Each row below holds a small network's activations on one input, seen along a few directions.
Each table varies a few parts of the input and shows all the possible inputs, shuffled.
Descriptions start from the smaller parts, as in this example, which fits no table here: values(2) and (point or ring(11) or (ring(5) and line(6))).
Shared parts are said once, and a part with two or three values counts as separate values.

Other details of the inputs shift rows strongly along two fixed directions, in all tables alike. That doesn't count.

Rows:
x1: [  2  58  29  33 -36  75   3  -8 -44 -17  31  20]
x2: [ 58 -23 -27  33 -15 -12  10 -10   3  12 -78  37]
x3: [ 24 -57 -25 -27  14  18  -9 -34  21  12 -60  25]
x4: [-20  54   0 -17  41 -31 -15  38 -17   1  49 -39]
x5: [-35  53  31   7  10 -45 -13  47 -24   7  28 -48]
x6: [-71 -15   7  -6  45 -34 -15  20  14  26 -15 -21]
x7: [-22  27  25  17 -54  87  13  -5 -27 -33  44  19]
x8: [ 68 -60 -30  -2 -32 -17  17 -29  25   2 -63  -3]
x9: [-72  22  19  -6  23  -4   5  52  -1   3  46 -35]
x10: [-22  14  29  -7 -15  55  -3 -29 -40 -34  54  24]
x11: [ 12  51  17  57 -26  60   1 -17 -29 -24  36  20]
x12: [ 18 -29 -19  24 -26  -3  13   6   8 -14 -23  17]
x13: [-23   1  40  25 -60  19 -17 -21 -49 -41  31  -9]
x14: [-10  -1 -18  17  64 -60   0  38  37  47 -48 -16]
x15: [ -9  19  12  45 -43  67  11 -13  -8 -39  48  18]
x16: [ -8   9  16  14 -62  54  14   4 -49 -44  37  16]
x17: [-21   4  -7  -9  59 -47   0  46  24  57 -60 -15]
x18: [ 18 -32 -12  31 -27  34  19  -7  10 -16 -19  26]
x19: [ 48   9  -5 -21   4  36  15 -16  17  30 -63  57]
x20: [ -8  21   4  27  26 -79 -11  39  16  22 -13 -38]
x21: [ 50 -25  -5 -23 -52  24   2 -11   2 -22 -17   9]
x22: [ 19  12   1  -8 -49  59   5  -8 -37 -50  57   9]
x23: [  8  22  32 -18 -54  32  10   2 -29 -40  49  11]
x24: [ 10 -14  -9 -13 -12  57 -15 -47   5 -11 -11  30]
x25: [-47  12  -7   6  38 -48 -16  -1 -15 -14  62 -54]
x26: [ 48  15 -19  21   3  35   9 -36  -4   7 -19  12]
x27: [ -6  47   7  13  28 -56 -11  21 -16  -1  51 -67]
x28: [ 20  -7  37   9 -76  26  25  14  -8 -16  89  13]
x29: [-22 -17  -7  -4  33 -79 -19  -5  14   9   4 -59]
x30: [-34 -23 -13 -45  56 -69 -11  17  29  36 -40   1]
x31: [ 19 -42   4  39 -46 -11 -11 -38  -3 -23 -32  13]
x32: [  0  21  27 -11 -39  79  21  -7 -35 -39  59  31]
x33: [-73  10  11  32  41 -27 -18  13   3  -7  52 -34]
x34: [ 42 -83   1  -8 -37 -27   8 -24  38  32 -43  43]
x35: [ 69  -8   3 -16 -28  -5   9 -11   0  15 -72  40]
x36: [ -1  15   7 -10 -24  69   6  -1 -25 -37  62   1]
x37: [ 27  -7 -13 -24 -21  67   6 -18  17 -10  -8  29]
x38: [-78  17  16   0  23 -33 -20  23 -23  -7  42 -32]
x39: [-22 -33 -29 -40  58 -66 -22  14  32  29 -35 -22]
x40: [ 35  36  -9  30  -9  14   4 -17 -49 -26  43 -14]
x41: [ -1  12 -13 -38  62 -66   2  41  22  48 -46   0]
x42: [-28 -26  -2 -24  13 -72   0  51  40  32 -51 -32]
x43: [ 22 -41 -21  15  -1  28   3 -60 -11 -13 -12   8]
x44: [ -7  43  36   5   9 -48   4  58   1  28  83 -24]
x45: [-22  31  31  -2 -27  79  -5 -43 -32 -35  57  36]
x46: [-45  19   4 -48  47 -17   7  40  45  34   2  -2]
x47: [ 26 -46   3 -30 -20 -21  -5 -31  14   9 -67  33]
x48: [ 11 -48 -19  28  -3  20  -7 -47  35  11 -71  43]
x49: [ 36 -53 -17  20 -35 -33  11   3  37   4 -70   8]
x50: [-11  54  14 -15  26 -41 -22  37 -12  -1  47 -53]
x51: [ 55 -15 -27 -19  20  17   3 -11  12  26 -66  24]
x52: [-32  69   9 -17  52  -1 -17  29   5  15  49 -31]
x53: [-42  20  -5  -1  40 -19   7  26   6  -6  66 -54]
x54: [-30   4 -22 -13  50 -31   6  17  43  25   9 -39]
x55: [ 24 -63 -28  26 -18 -12  -2 -36  10  -1 -73  38]
x56: [ 14 -23 -19  14  -2  35  -2 -65   3  -7 -12  13]
x57: [ 55  -6  -7 -17   4  29  19  -9   2  25 -62  53]
x58: [-43  18  18 -23  21 -40 -34  13  -6 -17  59 -53]
x59: [  7  -2 -31  -3  77 -60   2  19  30  48 -42 -34]
x60: [ 50 -55 -50 -13  -2 -17  21 -19  23   8 -61   5]
x61: [  1 -43  -6   0 -15  35  -4 -40  18  17 -76  44]
x62: [-48  34  13 -36  26 -26   4  49  -1  -5  58 -18]
x63: [ 15  42  19  30 -47  46   5  -1 -68 -30  23  19]
Description of these inputs: values(3) and (point or (line(4) and ring(5))).
The inputs of x62 and x30 match in every part but the values(3) part. If x49 is changed in the same way as x62 into x30, which row does it become?
> x31
The inputs of x57 and x10 match in every part but the values(3) part. If x2 is changed in the same way as x57 into x10, which row does it become?
> x55
Which other rows does x47 become when the values(3) part takes its other values? List them by row number.
> x23, x35
Which other rows does x56 become when the values(3) part takes its other values? List them by row number.
> x26, x54
Start at x16 and move only the ring(5) part, one step at a time. The first step leads to x62. Which rows follow, in order?
> x22, x60, x12

Rows:
x64: [  4  65  21  23 -13  71   4  -2 -58 -45  95  -1]
x65: [-27  38   2  29  34 -42  -3  28  -9   6  36 -41]
x66: [ 56 -30  -2   6 -51  49  -4 -65 -32 -26  -7  27]
x67: [-10  27   0  -9  29 -47 -12  28  -6  -2  53 -44]
x68: [-47  39   2 -12  58  -8 -11   9   5  12  37 -26]
x69: [ 16 -16 -11  -6 -29  73  10 -33 -13 -20 -22  38]
x70: [ -4   9 -18 -28  34 -29  11  40  46  43 -30 -11]
x71: [ 21 -29  -6  35 -60  61   3 -47 -30 -39 -28  37]
x72: [-17  77  61   6 -47  49  -9   2 -83 -40  66  13]
x73: [ 22 -61  -3  15 -18  -8  12  -9  30  24 -67  37]
x74: [ 10  -7 -11 -22   4 -47  -4  31  25  11  -6 -26]
x75: [ 29 -43 -26  21  10  -6 -13 -46  17  18 -69  23]
x76: [-54   9   5 -21  23 -34 -19  19   3 -22  42 -40]
x77: [ 45 -30 -16  20 -25 -10  24  -1  26  23 -78  11]
x78: [-27 -19  -2 -31  41 -24   5  31  48  40 -17   8]
x79: [-18 -30   5 -26  10 -48   5  17  30  15  -5  -6]
What is each input in this table made of?
> point or (values(3) and ring(5))
